Questions about the array below. Counting starts at 0.
1) What is the smallest entry?
2) What is the entry in the top-left corner?
3) What is the bottom-left entry?
4) What is the entry at row 1, column 0?
5) What is the entry directly below the largest entry?
6) What is the entry in the top-right corner?
7) What is the entry in row 2 and column 0?
8) What is the entry at row 0, column 1?
[[139 118 115 136 122 121 132 117 137]
 [138 114 113 136 122 118 131 119 134]
 [140 118 117 136 121 119 131 118 134]
 [141 113 112 138 131 114 129 118 134]
 [136 113 118 145 115 122 127 111 129]
 [113 117 128 141 121 139 110 114 111]
 [115 111 124 141 121 137 112 117 118]
 [114 140 138 123 129 143 123 135 118]
 [141 138 129 119 120 127 148 140 138]
 [106 109 128 151 122 142 102 105 103]
 [138 113 114 137 126 114 131 118 133]
 [135 117 116 136 131 117 128 116 130]
 [115 137 135 121 125 138 124 131 124]]
1) 102
2) 139
3) 115
4) 138
5) 137
6) 137
7) 140
8) 118

W = [157 135 128 118 132]
The last entry -> 132
Find the third entry from the right.
Answer: 128
The first entry -> 157

array([[124, 125, 121, 122, 128, 132, 138, 124, 128],
       [128, 121, 138, 125, 127, 125, 142, 129, 144],
       [129, 120, 139, 120, 125, 119, 152, 126, 158],
       [126, 128, 128, 129, 129, 129, 126, 126, 124]])
Rows and columns are numbered from 0.
The entry at row 0, column 2: 121
The entry in row 2 and column 0 is 129
Report the entry at row 1, column 0.
128
The entry in the bottom-left corner -> 126
Report the entry directly below 158.
124
The entry in the top-left corner is 124
Report the entry directly above 158.
144
The top-right entry -> 128
The entry just right of the smallest entry -> 152
The entry at row 2, column 2: 139
The entry just left of the smallest entry: 125
The entry in row 0 and column 1 is 125
The smallest entry is 119
The entry just left of the largest entry: 126
Report the entry in row 1 and column 2.
138

Read these off the table that follows. Counting starts at 0.
1) Give the bottom-right entry.
2) Give the bottom-left entry.
3) Give the top-left entry.
4) Give the entry directly below the largest entry.
5) Give the entry just left of the largest entry.
6) Give the entry at row 0, column 2.
7) Give the entry in row 1 and column 0.
[[123 106 122 126 118 109 126 125 123 112 116 130 123 120 123]
 [140 136 115 141 119 116 141 136 142 133 118 149 139 145 139]
 [118 111 127 116 121 118 118 122 112 114 126 115 118 115 120]
 [115 120 137 111 137 139 114 118 111 125 138 104 115 111 116]
 [135 114 110 136 109 104 141 137 135 113 106 142 138 136 137]
 [117 144 140 121 140 144 116 120 122 142 139 119 121 117 120]
 [134 147 138 130 139 153 133 130 132 146 141 128 135 131 132]
 [129 149 133 132 130 146 128 124 130 142 134 128 128 132 128]]
1) 128
2) 129
3) 123
4) 146
5) 139
6) 122
7) 140

Questions about the matrix below.
1) Which number is the last entry, reading row by row?
2) Which number is the third-last entry, reading row by row?
3) Which number is the third entry, reading row by row?
4) Which number is the top entry of the column that holds the smallest entry?
5) Which number is the entry in the bottom-left corner?
6) Which number is the entry just right of the smallest entry?
7) Which number is the largest entry in the first column?
8) Which number is the first entry of the smallest entry's row?
[[122 149 111 130 118 140 131 135 124 128 123]
 [130 140 106 139 122 137 134 132 118 128 119]
 [138 100 130 122 136 134 122 121 130 130 139]
 [126 118 135 110 143 134 139 113 134 128 139]
 [111 149 124 133 118 137 124 137 128 121 127]
 [111 153 124 136 118 127 129 137 130 128 121]
 [119 131 132 128 104 117 122 143 134 128 125]
 [149 127 127 113 132 134 131 124 142 117 135]
 [122 131 127 145 115 124 110 143 124 132 123]
 [111 140 138 136 122 111 129 135 134 121 121]
 [126 109 138 133 122 108 119 132 126 137 125]
 [119 118 130 125 129 111 134 127 142 148 129]
 [153 118 135 116 132 130 117 124 136 134 135]
 [134 135 130 119 150 134 139 113 138 130 135]]
1) 135
2) 138
3) 111
4) 149
5) 134
6) 130
7) 153
8) 138

[[125  99 143 104 139]
 [126 127 125 133 123]]
Rows and columns are numbered from 0.
The entry in the top-right corner -> 139
Read off the top entry of the column that holds the smallest entry.
A: 99
The entry at row 1, column 0 -> 126
Read off the entry just left of 99.
A: 125

Questions about the row below.
1) Report the minimum.
2) Report the entry just right of the smallest entry.
[139 122 125 115 150 120 132 139 141 122 151]
1) 115
2) 150

Read these off the array that follows.
1) Read off the bottom-left entry.
2) Read off the fourth entry, reading row by row.
3) Read off the largest entry in the last column.
4) Read off the entry in the bottom-right corner.
5) Read off the 5th entry from the end, reading row by row.
6) Read off the entry in the top-right corner.
7) Read off the third entry on the diagonal from the top-right corner.
[[121 130 121 122 129 128 121]
 [127 123 110 100 129 104 110]
 [127 130 125 124 129 126 122]
 [127 130 128 129 129 126 125]
 [115 131 131 138 129 126 126]
 [129 117 114 100 140 111 104]
 [127 140 121 124 137 112 129]
 [127 130 129 126 129 130 125]
 [139 130 121 133 129 126 139]
 [123 132 113 106 129 105 125]]
1) 123
2) 122
3) 139
4) 125
5) 113
6) 121
7) 129

Read these off the row that follows.
1) The entry just left of 138?
2) The entry just left of the largest entry?
142  109  111  135  116  138  136  113  153  132
1) 116
2) 113

116  114  133  121  120  136  121  129  144  124  141  129
132  137  113  149  126  137  129  133  125  127  136  118
125  128  134  137  124  108  112  120  132  129  116  123
125  116  117  137  127  111  125  120  133  137  112  125
126  112  111  139  126  118  129  124  132  139  116  123
125  117  117  137  127  111  124  120  133  137  112  125
135  141  133  120  108  122  137  132  114  125  125  134
The smallest entry in the last row is 108
The bottom-left entry -> 135
The largest entry in the last column -> 134
Report the entry directly below 113.
134
Report the first entry on the diagonal from the top-right corner.
129
The first entry, reading row by row -> 116
Report the 3rd entry from the end, reading row by row.
125
Report the bottom entry of the column that holds the largest entry.
120
The second entry from the end, reading row by row -> 125
Report the fifth-last entry, reading row by row.
132
Report the entry directly below the largest entry.
137
The top entry of the column that holds the largest entry is 121
The third entry on the diagonal from the top-right corner: 129
Report the entry just right of the largest entry.
126
The last entry in the row that holds the largest entry -> 118
Report the entry just left of the largest entry.
113
The 2nd entry on the diagonal from the top-right corner: 136

Read these off the table that follows. Rows and columns are numbered from 0.
1) What is the bottom-left entry?
2) What is the entry at row 1, column 2?
3) What is the entry directly below the smallest entry?
4) What is the entry at row 0, column 0?
5) What is the entry just left of 152?
6) What is the entry in row 2 and column 2?
7) What is the top entry of the column that holds the largest entry?
8) What is the entry just right of the smallest entry?
array([[128, 114, 138, 137, 117, 134, 135, 121, 137],
       [124, 122, 124, 132, 132, 132, 138, 119, 123],
       [118, 152, 120, 131, 128, 114, 110, 136, 137],
       [132, 129, 125, 118, 133, 135, 121, 129, 145],
       [117, 155, 122, 128, 131, 122, 130, 121, 136],
       [121, 120, 129, 121, 128, 140, 137, 119, 136]])
1) 121
2) 124
3) 121
4) 128
5) 118
6) 120
7) 114
8) 136
